A small network was shown many inputs. Here are its activations along a few directions, one row for each input.
In each table, some parts of the input vary, and every possible input appears once, in random order.
A made-up example of a description, with smaller parts first: line(6) and (point or (values(2) and ring(5)) or ring(11)).
Shared parts are said once, and a part with two or three values counts as separate values.

Other details of the inputs shift rows strongly along two fixed directions, in all tables alike. That doesn't count.

A family of inputs:
row 1: [-14  39 -26 -35 -34   9  12  -5   2  81 -35 -39]
row 2: [ 10 -33   7   3  43 -13  -5  -7   2 -51  49  34]
row 3: [ 16   5  13  40 -11  32  17  -3 -26  14 -11 -19]
row 4: [-22   3 -20 -42  27 -48 -38  16  23 -12  30   2]
row 5: [ -5   9  -9 -26  15 -20 -15  -7  15  -7  20   8]
row 6: [ 15 -33  23   7  23  -7  -5   2   0 -47  36  26]
row 7: [  4 -23   4  24  11  22 -12  17  -8 -52  -5  11]
row 8: [ 15 -16   1  19  18  -3  -9   4  -8 -26  28   6]
row 9: [ 20  -1  35  44   5  35  17 -15 -18 -11  -5  -5]
row 10: [ -3   0   2 -29  33 -39 -29   2  21 -28  34  29]
row 11: [  3  15  32  22 -25  32  22 -10 -13  27 -30 -18]
row 12: [-16  17 -24 -12 -31   3  10  12  -1  19 -57 -20]
row 13: [ 20  10  26  37 -34  43  34 -20 -22  29 -26 -12]
row 14: [  9  12  24  28 -13  19  13 -14 -12   8 -11  -1]
row 15: [ 16  -4  13  12   6  14   8 -13  -4  -8  10   2]
row 16: [-10  -5 -24 -50  21 -54 -27  -2  27 -20  45  34]
row 17: [-19  27 -23 -35 -36 -13   1   6   7  61 -20 -24]
row 18: [-20  20 -18 -39   6 -29 -18  15  18  28   3 -12]
row 19: [ 12  14  21  20  -1  24  18 -11  -7  15 -12  -8]
row 20: [ 10 -30   2   9  37 -17  -4  -7   2 -50  52  36]
row 21: [  6 -12 -14  17  15   1  -3  10  -6 -44 -16   4]
row 22: [-12  27 -27 -38 -20 -13  11 -13  16  47  -4  -8]
row 23: [-21  29 -23 -38   0 -19 -15   3  12  38  -8 -20]
row 24: [ 23 -19  27  40  35  13  -6   9 -16 -37  21   7]
row 25: [-21  35  -8 -33 -26  -6   2  11   6  67 -33 -28]
row 26: [-17  11 -19 -44 -15 -30  -3  -2  20  24   9   6]
row 27: [ -8   1 -17 -19   5  -2   7   0  -4  27   3  -6]
row 28: [-25   7 -23 -47 -10 -21   0   8   7  44  -4  -8]
row 29: [  2 -12   9  21 -15  18  23   4 -21  19  -6  -6]
row 30: [-10  28  -6  -3 -21   2   8   8   0  50 -20 -27]
row 31: [  4 -32  16   0  24 -10   0  -1  -1 -37  34  28]
row 32: [  9   3   3  22 -14  22  21  -8 -10 -18 -44   2]
row 33: [ 13   3  28  55 -17  39  21   2 -27  13 -19 -26]
row 34: [ 19   3  11  39 -24  44  36  -6 -30  35 -21 -24]
row 35: [ 11  -3   4  42 -24  49  26 -22  -4  12 -58 -15]
row 36: [-12  31   5 -10 -29   0  13  -4   7  46 -22 -12]
row 37: [-13  30  -1  -6 -31   3  10   9  -3  58 -30 -26]
row 38: [  1  -3   2  14 -12  10  13   1  -3 -28 -35   3]
row 39: [ -1  12  -9 -23  -7   1  12 -13   7  28  -1  -5]
row 40: [ 13 -36   2  12  32 -21 -16  15  -2 -51  51  20]
row 41: [-11   0 -26 -42  36 -60 -40  -1  31 -39  56  30]
row 42: [ 12 -15  35  37  10   5  -2  -2  -8 -40  19  15]
row 43: [ 16 -24  14  -1  24  -9  -6  -5   0 -38  33  29]
row 44: [ 27 -23  27  45  25  24  -2   3 -25 -38  19   2]
row 45: [-23   2 -14 -44  22 -50 -40  18  21 -11  25   6]
row 46: [-21   7 -45 -28  -8 -12 -17   0  24  22 -37 -12]
row 47: [-14 -15 -28 -52  32 -52 -33  18  24 -20  46  14]
row 48: [  7 -20   3  14  24  11 -17   0   4 -68  11  33]
row 49: [ -3  -4  -8  17  -4  30   0  12  -5 -18 -21  -7]
row 50: [-16  -6 -26 -43   7 -46 -24  16  17   0  30  11]
row 51: [ 15 -34   5  29  32   1   1   3 -17 -38  37  19]
row 52: [ 15 -24  21  37   2  35  28   2 -28   3  -1  -9]
row 53: [ 10  -1  12  18 -14  27  15   2 -16  21 -12 -24]
row 54: [-18   8 -28 -37   9 -43 -29  14  18   2  26  -1]
row 55: [ -3   9   0 -24   5 -16 -13  -7   9  -1  11  11]
row 56: [ 13 -15  18  13  35 -23 -20   1   6 -53  41  36]
row 57: [-20  29 -22 -37 -33  -4  22 -17   6  68 -21  -6]
row 58: [ 22   3  26  57  -4  38  21   1 -28  10 -13 -16]
row 59: [-23 -12 -44 -34  11 -36 -35  11  34 -14 -10   3]
row 60: [ 18   2  25  57  -7  39  18  -3 -29   6 -13 -19]
row 61: [-24  11 -33 -37 -11 -22   4   6   9  44   3 -11]
row 62: [-25  25 -18 -37 -37  -6  23 -11   8  66 -21 -10]
row 63: [ 18   0  39  37  -1  31  14 -13 -18  -8  -9   1]
row 64: [-18  18 -22 -36  16 -42 -25  -6  27  -5  27  11]
row 65: [ 10 -21  19  14  17  -3 -15  13 -11 -32  21   6]
row 66: [-17   0 -21 -53  15 -35 -10  -7  19   6  24  23]
row 67: [ 12  -9   7  34   8  41   7  -7  -6 -43 -11  11]
row 68: [ 10 -14  -4  19  18   0   1  -2   1 -60  -8  17]
row 69: [ -7  17   2 -23 -26   3  10  -8   6  38 -16 -12]
row 70: [ 16  -8  42  33   6  20  11   0 -11 -17   1   6]
row 71: [-14  23 -18 -38  -7 -30 -15  -8  18  18   9   8]
row 72: [-25  28 -42 -31 -29  -8   6  11  11  33 -54 -27]
row 73: [ 19 -33   6  12  37  -5 -11   7  -9 -43  39  16]
row 74: [ -7  13  -2 -17 -23  -8   5  -6   8  24  -3  -3]
row 75: [  5 -26   7  25  -3  14  -2  -7   9 -32 -26  10]
row 76: [-19   3 -33 -35  -5 -23 -20 -10  33   2 -27  11]
row 77: [-13 -19 -23  -9   1 -16 -23   9  19 -16 -23   2]
row 78: [ -5  10 -14 -10 -16  -6   0   6   1  28   0 -18]
row 79: [  6 -22  19  25  24 -15 -22  15  -7 -47  31  13]
row 80: [ 12  -8   4  43   1  52   9   4 -19 -25 -25  -5]
row 81: [-30  24 -30 -44 -20  -3 -10   1  25  13 -28   1]
row 82: [ 18  -3  29  45 -14  44  22   2 -30  13 -19 -27]
row 83: [ 14  -1  18   8  -5  15   9 -13  -7   1  -1   4]
row 84: [ 22  -4  48  49 -21  50  30 -11 -28   4 -22 -12]
row 85: [11 11 14 23  2 10 11 -9 -3  2  2  1]
row 86: [  9 -19  19  14  16 -14 -14   1   1 -47  35  24]
row 87: [ -7  12  -3 -18 -24   5   5   5  -4  42 -19 -23]
row 88: [  6   2  15  26 -19  17   8   7 -19  13 -10 -15]
row 89: [ 17   5  12  26 -12  24  21 -17 -10   9  -2  -6]
row 90: [ -4 -11  -6 -24   5 -18  -9  13   3   2  15   2]
Description of these inputs: ring(6) and (values(3) or (values(2) and line(6))).
Question: The inputs of row 48 and row 81 match in every part but the ring(6) part. If row 43 is changed in the same way as row 48 into row 81, which row does it become?
Answer: row 6
Question: The inputs of row 25 and row 24 match in every part but the ring(6) part. If row 50 is changed in the same way as row 25 into row 24, which row does it become?
Answer: row 34
Question: Change only the line(6) part in row 90. List by row number the other rows that result.
Answer: row 25, row 28, row 45, row 65, row 87
Question: Change only the values(3) part in row 72. List by row number the other rows that result.
Answer: row 49, row 59
Question: Change only the values(2) part in row 40. List by row number the other rows that result.
Answer: row 47
Question: Start at row 68 and move only the ring(6) part, one step at a time. The first step leads to row 21. Which rows follow, in order?
Answer: row 72, row 12, row 38, row 32
Question: Change only the ring(6) part in row 60. List by row number the other rows that result.
Answer: row 14, row 33, row 42, row 64, row 79

A family of inputs:
row 91: [ 17 -62  14  45  27   2 -32  46 -32 -69  31   6]
row 92: [-15  64  25 -10 -23  -3 -10  -5   4  21 -15 -14]
row 93: [-21   5 -79 -48  23 -40 -20   6  26 -12 -15  16]
row 94: [-19  -8 -47 -24  60 -68 -63  42  26 -61  32   5]
row 95: [-15 -10   2 -34 -55  23  49  -8 -12  66 -53  -9]
row 96: [-16  23 -51 -58  22 -23 -33 -24  48 -19  -7  14]
row 97: [ 23 -19  75  59  -6  -2   0   2 -10 -32  21   7]
row 98: [-20   7  25 -16 -53   9  25  27 -13  76 -42 -42]
row 99: [ -5  24 -28 -54  39 -47 -30   8   2  49  75 -11]
row 100: [ 18  27  28  47   1  48  -9  -8 -13  -3 -41 -34]
row 101: [  7 -51 -19  32 -16  33  22   8 -12 -24 -11   0]
row 102: [ 38 -36  11  52  49  31  37 -25 -27 -24  78  25]
row 103: [ -8  56  -3 -27 -38  14  25 -33  22  36 -38  12]
row 104: [ 16 -19  47  36 -30  24  39 -37  -8  -4 -14  22]
Question: What do these inputs look like to the network?
Answer: values(2) and (point or ring(6))
Question: The inputs of row 104 and row 97 match in every part but the values(2) part. If row 95 is changed in the same way as row 104 into row 97, which row does it become?
Answer: row 98

A family of inputs:
row 105: [  0   8  -2  17  -9   9   4  -5   2 -24 -21   5]
row 106: [  3  24   3 -11  -2   2   8 -15   3  33   1  -8]
row 107: [ 24   3  58  52 -17  46  29 -10 -29  -2 -11  -2]
row 108: [-16  38 -27 -29 -23   8   6 -12  14  49 -48 -22]
row 109: [  2  25   4  18 -47  32  45  -1 -30  81 -35 -42]
row 110: [  8  18  16   4   2  12  10 -13  -5   4  10   6]
row 111: [ 37 -51  63  73  37  20  -2   5 -28 -68  46  24]
row 112: [-22  40 -31 -53 -24  -7   3  -5   8  81  -8 -30]
row 113: [ -9   4 -21   0  -9  -7  -6   2   8   7 -21  -6]
row 114: [ 15 -21  18  31  19  -7  -3  -1  -8 -27  36  13]
row 115: [-21  37 -21 -44 -13 -36  -6  -7  23  29   9   5]
row 116: [  1  -4  -9   9  11  11  -4  -2   3  -8 -11  -1]
row 117: [-27  54 -31 -39 -36  13  13 -13  18  58 -56 -23]
row 118: [-26 -16 -49 -81  16 -56 -23 -17  48 -32  19  51]
row 119: [ 22 -12  39  56 -13  46  17  -3 -22 -17 -39 -11]
row 120: [-35  13 -35 -72  19 -64 -50  13  46 -33  15  26]
row 121: [ -5 -14 -26  -6   7 -19 -22  14   9 -23   7   4]
row 122: [ -1  22 -10  15 -39  54  41   1 -25  67 -65 -46]
row 123: [-22 -13 -27 -39  17 -40 -30  29  15 -20  10   5]
row 124: [-14  15  -2 -28 -20  -8  -1   8   3  48   1 -20]
row 125: [ -5   7 -17  -3  -4 -13  -9  -3  14  -7 -17   0]
row 126: [ 40 -46  51  71  48  28   4  -6 -26 -69  51  23]
row 127: [ 30 -36  50  39  37  -5 -15   1 -12 -66  46  28]
row 128: [-16  -8 -12 -20  10 -23 -27  12  19 -15  -2   5]
row 129: [ 41 -52  45  67  49  26   9   9 -39 -67  56  20]
row 130: [ 21  -9  22  44 -13  29  20  -2 -30  11   6 -13]
row 131: [-20  13 -33 -62  24 -79 -40   1  40  -8  47  23]
row 132: [-23  -4 -49 -56  29 -42 -42  14  32 -21  24  10]
row 133: [ 14   7  39  43 -40  56  49   4 -44  61 -35 -40]
row 134: [-17  -9 -40 -28  12 -38 -22  21  11 -18   8   4]
row 135: [  2   9  13  31 -48  57  31   5 -24  48 -65 -43]
row 136: [ 21 -42  19   3  21  -5  14 -26   5 -51  44  55]
Question: The inputs of row 128 and row 111 match in every part but one. If row 125 is changed in the same way as row 128 into row 111, which row does it become?
Answer: row 131
Question: What do these inputs look like to the network?
Answer: values(2) and (point or (values(3) and line(5)))
Question: Change only the values(3) part in row 111. List by row number the other rows that result.
Answer: row 114, row 126
